These are the activations of a small neural network, seen along a few directions. Each row is one input.
In each table, some parts of the input vary, and every possible input appears once, in random order.
A made-up example of a description, with smaller parts first: one of 8 places around a ring, together with either a single point or one of 9 places along a line or (one of 2 separate values, together with one of 6 places along a line).
Shared parts are said once, and a part with two or three values counts as separate values.
In the rows, 100 means zero.

A family of inputs:
R1: 59, 140, 87, 58, 83, 131, 89, 116, 69, 78, 158, 80, 89, 106
R2: 79, 101, 73, 83, 108, 92, 114, 94, 94, 142, 69, 83, 69, 100
R3: 67, 134, 123, 56, 96, 123, 85, 107, 129, 44, 156, 105, 119, 116
R4: 65, 95, 102, 81, 84, 140, 82, 100, 77, 53, 164, 128, 142, 76
R5: 141, 102, 102, 124, 86, 86, 113, 100, 78, 82, 86, 81, 95, 102
R6: 118, 111, 111, 122, 117, 91, 100, 94, 118, 102, 104, 91, 115, 122
R7: 111, 121, 76, 125, 103, 94, 112, 99, 68, 137, 107, 68, 86, 107
R8: 108, 109, 121, 112, 116, 101, 93, 104, 136, 110, 99, 101, 106, 119
R9: 108, 72, 104, 138, 113, 110, 96, 96, 90, 118, 111, 121, 126, 79
R10: 103, 99, 112, 92, 113, 87, 91, 100, 151, 108, 81, 114, 97, 120
R11: 131, 99, 114, 115, 85, 95, 105, 111, 93, 89, 81, 90, 85, 101
R12: 108, 83, 101, 83, 89, 81, 114, 97, 103, 88, 49, 92, 80, 95
R13: 127, 90, 106, 96, 83, 80, 103, 105, 107, 89, 63, 102, 76, 101
R14: 96, 109, 78, 96, 103, 91, 101, 101, 98, 142, 83, 92, 66, 106
R15: 94, 124, 117, 55, 63, 120, 95, 117, 83, 26, 136, 97, 101, 97
R16: 100, 119, 86, 115, 103, 104, 103, 108, 83, 143, 102, 78, 76, 105
R17: 82, 57, 91, 104, 113, 95, 106, 83, 98, 115, 77, 126, 119, 76
R18: 101, 64, 96, 118, 109, 94, 93, 89, 103, 117, 92, 136, 117, 81
R19: 118, 77, 93, 146, 114, 99, 102, 87, 74, 110, 115, 111, 136, 79
R20: 84, 92, 106, 80, 119, 86, 103, 93, 146, 107, 66, 104, 100, 113
Question: Changing only one part turns R3 into R4. The same change can be made to R6. Which row results?
Answer: R19
Question: What do these inputs look like to the network?
Answer: one of 4 separate values, together with either a single point or one of 4 places along a line
Question: Which other rows agree with R5 in the choice among 4 separate values? List them by row number.
Answer: R11, R12, R13, R15

A family of inputs:
R21: 47, 133, 111, 40, 69, 150, 80, 122, 80, 33, 179, 104, 111, 93
R22: 77, 138, 114, 60, 92, 116, 94, 108, 117, 54, 144, 94, 108, 115
R23: 108, 100, 106, 113, 91, 114, 84, 106, 94, 89, 127, 113, 115, 101
R24: 101, 77, 101, 110, 110, 96, 103, 95, 102, 117, 93, 122, 104, 79
R25: 126, 88, 106, 126, 117, 75, 117, 98, 119, 138, 40, 81, 78, 110
R26: 111, 75, 98, 113, 106, 85, 110, 87, 95, 100, 84, 114, 114, 82
R27: 131, 85, 95, 149, 115, 83, 116, 95, 94, 149, 59, 82, 87, 98
R28: 61, 124, 107, 67, 100, 127, 89, 103, 102, 68, 160, 105, 122, 101
R29: 131, 67, 69, 139, 122, 51, 121, 78, 104, 174, 13, 91, 76, 104
R30: 102, 103, 116, 91, 91, 106, 84, 108, 121, 79, 106, 111, 105, 110
R31: 122, 88, 99, 124, 102, 90, 105, 98, 90, 113, 98, 111, 100, 83
R32: 85, 90, 107, 100, 99, 120, 81, 103, 107, 93, 121, 124, 118, 95
R33: 60, 129, 107, 43, 68, 139, 87, 113, 74, 15, 169, 95, 120, 97
R34: 95, 87, 103, 103, 95, 109, 88, 94, 100, 75, 112, 116, 127, 99
R35: 83, 135, 105, 82, 95, 122, 90, 107, 89, 64, 165, 95, 118, 108
R36: 142, 80, 71, 150, 117, 57, 116, 88, 100, 186, 28, 87, 61, 105
R37: 65, 147, 119, 31, 60, 140, 85, 123, 95, 17, 162, 93, 97, 107
R38: 121, 72, 92, 136, 119, 77, 121, 84, 99, 137, 44, 86, 102, 98
R39: 71, 143, 110, 53, 63, 144, 81, 123, 67, 29, 183, 94, 106, 100
R40: 137, 82, 83, 128, 119, 49, 117, 91, 124, 175, 9, 85, 51, 117
R41: 120, 70, 72, 136, 126, 63, 114, 87, 112, 191, 21, 98, 66, 101
R42: 119, 90, 110, 101, 104, 83, 106, 101, 115, 102, 79, 109, 90, 95
R43: 73, 121, 102, 71, 98, 117, 95, 94, 95, 50, 151, 97, 131, 106
R44: 111, 75, 97, 133, 123, 88, 114, 94, 107, 154, 53, 93, 92, 94
Question: What do these inputs look like to the network?
Answer: one of 4 separate values, together with one of 6 places along a line
Question: Changing only the place on the line of 6 turns R29 into R43. The same change can be made to R40. Which row results?
Answer: R22
Question: Which other rows does R42 become when the choice among 4 separate values takes its other values? List them by row number.
Answer: R24, R26, R31
